A small network was shown many inputs. Here are its activations along a few directions, one row for each input.
Each table varies a few parts of the input and shows all the possible inputs, shuffled.
Descriptions start from the smaller parts, as in this example, which fits no table here: one of 6 places along a line, together with either a single point or (one of 2 separate values, together with one of 5 places around a ring) or one of 11 places around a ring.
Shared parts are said once, and a part with two or three values counts as separate values.
(in the rows, 128 means zero)

Other details of the inputs shift rows strongly along two fixed directions, in all tables alike. That doesn't count.

Table:
row 1: [118 142 148 162 144 138 133 150  93 152 134 161 139 160  78]
row 2: [129 115 130  83 156 149  96 175  94 103 103  47 131  52 206]
row 3: [119 119 158 142 169 143 106 172  68 138  96 110 126 105 122]
row 4: [128 139 108 117 116  99 135 135 185 107 127  52 114  92 181]
row 5: [119 137  99 152  68 101 150  62 209 119 132 135 103 152 121]
row 6: [152 163 120 107 177  90 143 188 141 126 143  95 131 130 171]
row 7: [140 119 136  77 174 136 109 193  99 119 133  64 149  72 176]
row 8: [118 117 151 158 142 138 118 132  92 142 102 144 121 130  94]
row 9: [121 146 121 146 119 121 139 135 146 129 132 108 127 131 130]
row 10: [100 156 110 175  67 133 143  71 158 121 122 157 114 164 112]
row 11: [131 109 122 104 123 136 117 121 129 113 118 105 126  97 158]
row 12: [135 121 123 130 107 129 138  89 142 137 149 179 133 159  92]
row 13: [115 135 113 122  97 149 123 105 127 111 127 130 130 125 152]
row 14: [141  93 146 120 147 132 123 118 107 148 137 175 136 142  78]
row 15: [129 136  75 110  50 107 147  52 232  94 145 107 111 125 177]
row 16: [130 122 151 159 145 123 135 134 109 157 132 173 129 162  62]
row 17: [129 124 144 128 146 151 122 146  80 144 145 173 153 148  90]
row 18: [120 129 120 145 106 120 131 110 156 119 110 104 110 117 138]
row 19: [129 100 147 119 147 151 106 129  79 133 110 149 131 116 113]
row 20: [157 137 138 105 161 112 146 144 113 148 164 193 146 181 108]
Each input here is: one of 2 separate values, together with either a single point or one of 9 places around a ring.
Question: The inputs of row 7 and row 9 match in every part but the choice among 2 separate values. If row 14 is changed in the same way as row 7 into row 9, which row does it become?
Answer: row 5
Question: Change only the choice among 2 separate values in row 20. List by row number the other rows that result.
Answer: row 6

Table:
row 21: [132 129 129 123 133 128 129 132 125 129 131 131 131 130 131]
row 22: [125 129 132 136 131 128 127 131 123 130 120 125 124 126 126]
row 23: [122 119 139 154 118 139 130 101 111 146 130 188 130 163  71]
row 24: [133 129 131 127 136 122 131 136 130 132 132 128 130 131 124]
row 25: [133 129 130 127 136 122 132 136 130 132 134 128 130 131 123]
row 26: [133 129 129 122 133 127 130 134 127 129 134 129 133 129 130]
row 27: [131 131 125 118 135 123 128 140 132 125 132 114 130 121 141]
row 28: [125 130 129 131 131 127 125 137 128 125 120 108 125 115 138]
row 29: [131 129 129 124 136 125 128 135 125 130 131 131 130 131 127]
row 30: [125 128 127 121 128 132 123 137 127 121 123 102 129 109 148]
row 31: [118 158  75 135  40 109 156  47 225  99 146 128 111 152 161]
row 32: [126 123 133 133 129 131 125 129 123 129 122 123 127 121 125]
row 33: [133 130 126 117 134 126 128 138 130 125 132 116 132 120 142]
row 34: [125 130 127 124 129 132 123 138 126 121 122 104 128 111 147]
row 35: [129 118 128 119 130 131 121 129 126 123 120 112 125 110 141]
row 36: [123 130 127 128 129 130 124 136 126 124 123 110 127 116 138]
row 37: [125 129 131 132 129 134 125 129 119 128 122 128 128 127 128]
row 38: [131 129 128 123 135 124 129 136 129 130 135 128 132 130 127]
row 39: [122 127 133 143 126 133 127 120 116 135 124 152 126 143 104]
row 40: [133 131 126 118 135 126 127 137 127 124 129 118 130 122 145]
row 41: [129 117 129 119 127 137 121 123 119 125 123 128 129 118 132]
row 42: [131 130 128 124 135 125 128 134 125 128 130 131 128 131 131]
row 43: [132 130 131 128 136 123 130 134 126 130 127 131 127 132 128]
row 44: [125 126 132 135 130 130 126 131 124 129 122 122 126 123 125]
row 45: [132 129 131 127 136 122 131 135 129 131 130 127 128 130 127]
row 46: [127 118 126 117 129 133 119 128 124 122 123 117 127 112 139]
row 47: [123 118 142 156 115 142 131  96 108 148 131 198 131 169  66]
row 48: [131 129 128 123 135 124 130 136 129 131 136 130 132 131 124]
row 49: [132 130 130 127 136 122 130 135 129 130 129 127 127 130 129]
row 50: [123 126 130 132 128 132 124 130 122 129 125 126 128 125 123]
Question: What is each input in this table made of?
Answer: one of 3 separate values, together with either a single point or one of 4 places along a line or one of 5 places along a line
Question: The inputs of row 29 and row 21 match in every part but the choice among 3 separate values. If row 46 is changed in the same way as row 29 into row 21, which row does it become?
Answer: row 41
Question: List by row number the other rows that have the choice among 3 separate values in common with row 35.
Answer: row 22, row 24, row 25, row 28, row 32, row 43, row 44, row 45, row 49
Question: Change only the choice among 3 separate values in row 30. List by row number the other rows that result.
Answer: row 44, row 50
